These are the activations of a small neural network, seen along a few directions. Each row is one input.
In each table, some parts of the input vary, and every possible input appears once, in random order.
Descriptions start from the smaller parts, as in this example, which fits no table here: one of 4 places along a line, together with either a single point or one of 11 places around a ring or (one of 3 separate values, together with one of 8 places around a ring).
Shared parts are said once, and a part with two or three values counts as separate values.

Other details of the inputs vary at random and push rows far along three fixed directions, the same in every table; ignore that.

A family of inputs:
r1: [-10  18  24 -25 -50 -29   2  12   1  25   0 -88   4  -1  26]
r2: [ 26 -14   3   2   5   5  31  14  -3 -20 -13   3  10 -21 -23]
r3: [-11 -17 -11  22 -21  18 -15   9   3  12  19  10 -11  15  -9]
r4: [-15  23  -1 -24  31 -16 -18 -26   5  -2  -4  15  -1   6  17]
r5: [-15  20  -3 -24  32 -14 -18 -24   3   1  -7  13   0   4  21]
r6: [ 29  -9   9  -1   8  -7  31  18  -3 -14 -18   1   6 -19 -12]
r7: [ -9  20  16 -14  24 -22 -13 -26  -2  -3 -12  23 -13   1  24]
r8: [ 23  -8 -13   0  14   7  29  18   6 -11  -6  -2  20 -13 -24]
r9: [-19 -23 -20  28 -28  32 -18   1  -2   7  23  14  -8  20 -15]
r10: [-13  16  23 -26 -51 -26   0  13  -2  29  -2 -91   5  -2  30]
r11: [-19 -20 -16  28 -27  30 -16   2  -3   8  21  14  -5  20 -15]
r12: [ -8  23  14 -12  25 -15 -19 -28  -2  -5  -4  21  -8   1  20]
r13: [-21 -20 -16  27 -33  30 -22   3  -1  12  22  12  -6  21 -14]
r14: [-14  24  -3 -20  33 -14 -15 -28   4  -3  -3  13  -2   6  19]
r15: [ 26 -11   6  -3   3   0  28  16  -4 -19 -15  -2  10 -21 -20]
r16: [ 23 -10 -14  -4  16   7  32  17   2 -11 -10  -9  17 -16 -17]
r17: [ 31  -9   5   7   8   0  28  20   1 -12 -10   2   8 -18 -18]
r18: [ 28  -5   8   2  16  -6  32  12  -5 -16 -18   8   7 -18 -11]
r19: [-13 -17 -16  26 -22  27 -19   5   3   9  23  16  -6  17 -14]
r20: [ 27  -8   5   5  11  -3  28  16  -3 -14 -16   9   6 -15 -14]
r21: [-14 -16 -12  24 -21  19 -11   4  -2  10  15  12 -12  18  -4]
r22: [-16  21  -4 -19  31 -10 -20 -24   3   3  -6  16   2   7  20]
r23: [ 29 -10   7   2   8  -4  29  18   1 -13 -10  -3   5 -21 -15]
r24: [ -8  19  13 -15  21 -16 -22 -25   0  -5  -4  21 -10   0  18]
r25: [-12  16  10 -11  21 -10 -23 -27   1  -4   0  25 -12   3  16]
r26: [ -7  23  13  -9  29 -18 -17 -26  -2  -3  -5  24 -11   2  23]
r27: [-21 -16 -30  19 -16  30 -14   6   2  18  23   1   3  22  -9]
r28: [ 22  -8 -12   0  13   6  31  16   3 -11  -5  -6  19 -12 -22]
r29: [-12 -17 -16  27 -21  23 -14   6   1  11  22  11 -12  17  -7]
r30: [ -6  15  34 -13 -60 -25  -5  10  -5  21   3 -81  -6  -4  28]
Description of these inputs: one of 5 places around a ring, together with either one of 2 separate values or one of 4 places along a line.
Changing only the place on the ring of 5 turns r17 into r3. The same change can be made to r22. Which row results? -> r5
Which other rows does r1 become when the place on the ring of 5 takes its other values? List them by row number. -> r4, r8, r14, r28
Which other rows does r27 become when the choice among 2 separate values takes its other values? List them by row number. -> r28
Which other rows agree with r14 in the place on the ring of 5? List them by row number. -> r9, r16, r21, r29, r30
